Here are a small network's activations along a few directions, averaged over the inputs that share one value of a field.
Related values have similar rows: they may be neighbours, one step apart, or belong to one group.
(in the rows, 500 means zero)
Random noise pushes rows far along 10 fixed directions. That doesn't count. These rows show it; they differ only by the noise:
432; 391; 277; 530; 569; 598; 705; 277; 371; 441; 197; 430; 689; 456; 324; 662; 650; 746; 435; 500; 577; 675
438; 482; 461; 493; 474; 484; 400; 578; 658; 544; 370; 418; 669; 501; 510; 646; 623; 565; 583; 413; 483; 495
317; 774; 561; 396; 398; 638; 532; 459; 505; 410; 238; 318; 458; 663; 395; 78; 287; 352; 485; 328; 590; 598
584; 630; 677; 504; 387; 444; 289; 788; 534; 540; 441; 611; 514; 528; 382; 502; 651; 399; 500; 657; 457; 271
633; 372; 480; 583; 464; 400; 359; 641; 732; 580; 623; 620; 479; 316; 393; 443; 513; 509; 645; 537; 419; 290
554; 309; 450; 378; 559; 440; 290; 419; 593; 633; 600; 603; 470; 582; 500; 436; 519; 662; 690; 503; 603; 669
342; 633; 637; 320; 370; 438; 677; 410; 381; 407; 679; 448; 406; 801; 701; 396; 268; 375; 492; 502; 592; 480
588; 546; 503; 591; 569; 546; 402; 687; 414; 484; 426; 475; 624; 412; 371; 687; 600; 438; 493; 599; 355; 315
429; 667; 540; 473; 462; 549; 502; 589; 515; 354; 571; 378; 447; 530; 528; 506; 348; 273; 470; 472; 356; 338
478; 467; 496; 484; 468; 434; 474; 580; 479; 482; 524; 482; 562; 496; 482; 678; 590; 500; 580; 629; 450; 385
366; 558; 409; 385; 384; 521; 436; 417; 659; 360; 569; 402; 412; 566; 512; 509; 440; 389; 604; 485; 432; 496
530; 632; 589; 498; 335; 456; 450; 587; 601; 471; 698; 537; 461; 586; 538; 405; 364; 301; 596; 510; 430; 240


Field LESUN:
vakem: 426; 534; 561; 546; 406; 403; 597; 633; 418; 531; 373; 449; 525; 403; 368; 345; 525; 488; 534; 636; 506; 453
vesot: 550; 311; 515; 570; 629; 418; 503; 605; 550; 608; 596; 522; 480; 414; 500; 564; 471; 572; 581; 474; 497; 472
pim: 469; 453; 517; 435; 338; 461; 357; 413; 725; 631; 595; 607; 512; 627; 646; 422; 498; 560; 647; 431; 620; 570
medip: 386; 547; 433; 497; 430; 424; 705; 405; 413; 492; 567; 321; 636; 550; 704; 648; 449; 441; 663; 514; 504; 428
buga: 577; 448; 494; 616; 769; 537; 507; 625; 440; 567; 502; 453; 554; 327; 522; 461; 425; 494; 421; 368; 386; 564
nedo: 403; 513; 572; 504; 600; 454; 622; 531; 204; 427; 611; 266; 481; 410; 564; 582; 364; 408; 552; 654; 349; 479
pemi: 389; 547; 625; 377; 549; 495; 403; 677; 443; 490; 551; 364; 465; 631; 648; 505; 367; 386; 470; 508; 500; 533
pudu: 441; 495; 445; 586; 397; 437; 707; 342; 505; 534; 382; 414; 617; 493; 527; 469; 523; 639; 492; 462; 652; 532
gutop: 503; 401; 532; 437; 717; 507; 370; 585; 296; 423; 786; 444; 315; 569; 593; 771; 430; 392; 546; 697; 378; 493
bodi: 527; 461; 580; 506; 727; 585; 484; 515; 275; 568; 482; 429; 481; 518; 560; 506; 451; 488; 479; 424; 517; 659
kipep: 605; 486; 540; 588; 488; 545; 560; 411; 509; 636; 399; 711; 602; 574; 494; 580; 662; 691; 392; 381; 629; 555
zop: 580; 513; 546; 566; 410; 535; 269; 569; 542; 592; 557; 560; 533; 606; 508; 667; 661; 485; 579; 569; 500; 454
tafom: 515; 531; 511; 513; 482; 463; 555; 510; 413; 429; 450; 566; 399; 374; 391; 431; 602; 465; 471; 660; 415; 485
logem: 531; 383; 445; 505; 592; 563; 514; 469; 524; 560; 215; 629; 552; 392; 356; 457; 684; 745; 332; 459; 649; 685
bepuf: 627; 595; 573; 479; 480; 498; 400; 424; 522; 565; 555; 639; 464; 607; 597; 356; 530; 487; 456; 438; 613; 528
bobi: 508; 498; 460; 548; 385; 440; 450; 553; 504; 588; 462; 485; 558; 461; 402; 374; 525; 510; 696; 672; 571; 405
pumi: 492; 474; 567; 372; 536; 449; 496; 461; 278; 406; 625; 493; 326; 542; 538; 506; 434; 396; 514; 685; 483; 542
vanen: 481; 581; 433; 467; 512; 525; 499; 464; 464; 531; 428; 453; 647; 631; 598; 670; 620; 561; 477; 462; 557; 595
buf: 517; 486; 496; 472; 433; 472; 420; 560; 481; 504; 375; 547; 491; 460; 373; 455; 654; 483; 592; 620; 527; 492
zarak: 491; 479; 418; 556; 468; 517; 632; 379; 467; 435; 453; 499; 522; 351; 514; 564; 594; 518; 467; 527; 434; 551
Each value of LESUN is a pair of two hidden parts, and every pair occurs once (5 first parts, 4 second parts).
- pumi and zarak share the first part; pumi and logem share the second. Which value has the first part of logem and the second part of zarak? => buga
- pemi and vakem share the first part; pemi and buf share the second. Which value has the first part of buf and the second part of vakem? => tafom
- bobi and gutop share the first part; bobi and bepuf share the second. Which value has the first part of bepuf and the second part of gutop? => bodi
- zop and pudu share the first part; zop and vesot share the second. Which value has the first part of vesot and the second part of pudu? => vanen

Field PAPU:
ropiz: 529; 649; 469; 668; 483; 665; 455; 536; 401; 610; 344; 435; 934; 607; 433; 577; 534; 460; 663; 355; 399; 440
ket: 349; 334; 354; 480; 630; 457; 356; 591; 531; 608; 411; 131; 670; 345; 542; 429; 434; 510; 905; 478; 401; 673
faf: 536; 524; 536; 197; 606; 622; 117; 442; 628; 468; 433; 728; 327; 720; 480; 466; 640; 534; 278; 345; 558; 850
luga: 493; 545; 646; 359; 190; 430; 532; 390; 563; 423; 584; 901; 138; 641; 342; 323; 703; 500; 349; 760; 611; 505
vokit: 574; 561; 682; 558; 650; 594; 540; 793; 541; 388; 248; 635; 187; 236; 204; 143; 377; 449; 21; 517; 534; 388
ner: 583; 350; 596; 488; 599; 319; 326; 647; 497; 646; 537; 604; 527; 450; 570; 612; 730; 644; 516; 573; 498; 637
lezip: 630; 467; 775; 585; 717; 429; 643; 798; 230; 734; 502; 564; 732; 560; 667; 534; 459; 544; 471; 394; 573; 331
puba: 585; 721; 507; 600; 588; 809; 434; 477; 359; 506; 421; 439; 713; 723; 488; 497; 291; 383; 308; 225; 443; 576
let: 417; 312; 390; 489; 592; 535; 650; 401; 419; 449; 330; 435; 336; 370; 303; 352; 497; 614; 565; 582; 654; 601
vetis: 550; 499; 463; 460; 397; 523; 416; 293; 523; 410; 645; 488; 204; 450; 435; 304; 375; 402; 642; 613; 444; 535
lev: 451; 519; 755; 397; 662; 335; 444; 925; 618; 638; 187; 505; 458; 395; 644; 593; 735; 630; 209; 409; 555; 576
gepo: 290; 307; 635; 373; 563; 220; 761; 498; 243; 529; 554; 327; 556; 494; 828; 724; 468; 675; 479; 616; 603; 628
fimo: 470; 657; 346; 643; 377; 533; 471; 660; 696; 456; 161; 348; 756; 234; 250; 432; 669; 412; 656; 482; 358; 275
sulo: 760; 518; 384; 491; 541; 679; 265; 290; 386; 472; 654; 735; 632; 811; 456; 677; 514; 466; 509; 512; 487; 517
rotar: 856; 335; 366; 579; 584; 552; 456; 216; 310; 532; 708; 800; 290; 361; 252; 360; 551; 602; 523; 675; 536; 615
fosed: 464; 174; 398; 653; 716; 477; 740; 466; 471; 608; 510; 392; 606; 309; 547; 668; 366; 799; 436; 355; 553; 603
sir: 310; 624; 408; 366; 339; 449; 575; 403; 545; 279; 488; 431; 526; 601; 588; 747; 625; 436; 368; 639; 458; 467
gezog: 489; 716; 620; 640; 250; 533; 464; 585; 608; 573; 589; 485; 627; 688; 598; 661; 564; 337; 596; 421; 461; 253
kiros: 526; 508; 446; 621; 500; 471; 552; 512; 434; 711; 342; 367; 946; 562; 587; 711; 621; 682; 586; 467; 629; 430
girit: 599; 590; 545; 498; 671; 536; 472; 512; 224; 495; 510; 567; 556; 619; 611; 858; 708; 589; 335; 680; 534; 516
Each value of PAPU is a pair of two hidden parts, and every pair occurs once (5 first parts, 4 second parts).
- fosed and kiros share the first part; fosed and puba share the second. Which value has the first part of puba and the second part of kiros? => sir
- ner and faf share the first part; ner and rotar share the second. Which value has the first part of rotar and the second part of faf? => lezip
- gezog and girit share the first part; gezog and ropiz share the second. Which value has the first part of ropiz and the second part of girit? => fimo
